Each row below holds a small network's activations on one input, seen along a few directions.
In each table, some parts of the input vary, and every possible input appears once, in random order.
A made-up example of a description, with smaller parts first: values(2) and (point or ring(9) or (line(4) and ring(5))).
Shared parts are said once, and a part with two or three values counts as separate values.

Other details of the inputs shift rows strongly along three fixed directions, in all tables alike. That doesn't count.

Table:
r1: [ 20   1  -9   5  16  16  -7 -18  -5   7   7 -28 -16 -23]
r2: [-16   7   4  -4 -12 -22  14  15   0   2  -2  -1  20  21]
r3: [ 10 -23  40  -3  43 -15  27  24  46  -2  35 -15  18  30]
r4: [-15  19 -12   0 -15 -21   2  12 -12  -8   1  -4  17  11]
r5: [ -2 -15  13  10 -13  40 -23 -12   0 -20  -9  40   8   1]
r6: [ -1 -18  30  -6  -5  36  -9   3  14 -11   6  44   9  19]
r7: [-14  13 -14   6 -15 -27   3  10 -10 -10   1  -1  16   5]
r8: [-17  19 -12  -7 -14 -24   6  13  -8   7 -14   2   4   9]
r9: [ 15 -10  43  -1  39 -18  18  11  34   4  30 -12   9  20]
r10: [ -7 -20  15   1 -13  40 -19 -11   7 -17 -12  46  -3   4]
r11: [ 20   5 -15  -5  16  11 -10 -23  -9  17  -7 -25 -34 -30]
r12: [-11   7 -15   1 -23 -26  14  11 -15   8  -8   1   8  -1]
r13: [-10 -30   8   0 -16  45 -18  -8   3 -17 -16  38   7   6]
r14: [ -3 -22   0   5 -14  41 -19  -2  -3 -26  -2  38  10  -3]
r15: [ 11   5 -15   3  19   5 -13 -30  -6  10 -16 -29 -35 -27]
r16: [ 11   6  -3  -3  26  11 -10 -25   0   9 -10 -28 -28 -15]
r17: [ 18 -22  44  17  37 -21  25  13  40 -12  42 -13  25  14]
r18: [-13  17 -19  -8 -31 -23   6  21 -18  13 -13  19   4   0]
r19: [  5  -8 -18   0  22  11  -6 -18   6   3 -12 -29 -27 -18]
r20: [-10   6   4  -6 -13 -20  14  20  -4   8   4   1  19  20]
r21: [ -7  13 -15   0 -18 -22   6  18 -15  -1   9   0  16   1]
r22: [ 14   0  23   6  26  -9  11   5  17   1  27 -22  11  11]
r23: [ -2 -29   7  -7 -18  51 -15  -1  -1  -9  -7  40   7   2]
r24: [ -7  16  -9   2 -21 -30  12   7 -11   7  -5   9  -1  -4]
r25: [ -5  23 -16  -6 -26 -22   6   6 -19  15  -7   7  -5  -6]
r26: [  7   5  -9  -4  20  14  -7 -25   1   5  -5 -30 -27 -13]
r27: [ 19  -4  -6   3  20   6  -5 -22   0   8  -6 -20 -30 -26]
r28: [ 10   1 -19  -2  19  19 -11 -13  -7  -2   7 -35 -13 -11]
r29: [-10  14 -24  -1 -22 -26   7  11 -16   9 -17   7  -4  -8]
r30: [ -9  25   0   5 -15 -22   2   6 -11   2  -2   1  15   9]
Description of these inputs: ring(5) and (values(2) or line(4)).
Question: The inputs of r7 and r14 match in every part but the ring(5) part. If r10 is changed in the same way as r7 into r14, which row does it become?
Answer: r24
Question: Change only the values(2) part in r28. List by row number the other rows that result.
Answer: r22
Question: Change only the ring(5) part in r16. List by row number the other rows that result.
Answer: r9, r11, r15, r27
Question: Change only the ring(5) part in r1. List by row number the other rows that result.
Answer: r5, r17, r22, r30

Table:
r31: [  3   4 -21  -6  -2  15  -7 -19 -13  14 -17 -17 -24 -16]
r32: [ -4  -9  -9  -9  -9  47 -26 -19  -7  -6 -24  25 -20  -9]
r33: [  0  -3  24   3  12 -13   8   7  18  -7  15   3  10  15]
r34: [  6  30 -26  -2  -1 -22   0 -11 -24  22  -6 -34 -19 -20]
r35: [ 12 -16   0  -1  13  38 -17 -16   6  -6  -5  10 -20 -14]
r36: [ -6  14  -1  -1   4 -44  21  12   2  14   0 -23   6   8]
r37: [ 10  -9  -7  -3   2  26 -13 -14  -7   3  -7   5 -19 -19]
r38: [ -3   6  12  -4   5 -23  14  18  12   6   8   1   9  15]
r39: [  5 -25   7   3  29  12   8   6  21 -17  25 -29  15  13]
r40: [ -9  29 -12  -7 -17 -52  19  19 -15  23  -2 -14   5   5]
r41: [  6 -20   8   9  23  17  -1   0  17 -21  27 -22  19   9]
r42: [ 12 -15  26   8  33   2   7  -7  24  -4  15 -18   3   5]
r43: [  3 -15  13   4  -1  10   3   0  10  -3   4  16   2   0]
r44: [ 15  15 -14   1  24  -2  -4 -17  -4  12   1 -39 -25 -19]
r45: [-17   1  -7   5 -27 -12   5  25  -8 -18   7  19  33  14]
r46: [-15   4  -1   2 -37   0  -8   7 -15  -3 -21  47  10   3]
r47: [ -9  -8  29   3 -23   9   0  12   6 -10   3  48  25  21]
r48: [-12  17 -22  -3 -29  -7 -10  -3 -23   3 -22  21 -10 -10]
Question: The inputs of r31 and r43 match in every part but one. If r32 is changed in the same way as r31 into r43, which row does it become?
Answer: r48
Question: What do these inputs look like to the network?
Answer: values(3) and (point or ring(5))
Question: Change only the values(3) part in r34. List by row number the other rows that result.
Answer: r37, r40
Question: Change only the values(3) part in r36. List by row number the other rows that result.
Answer: r42, r46
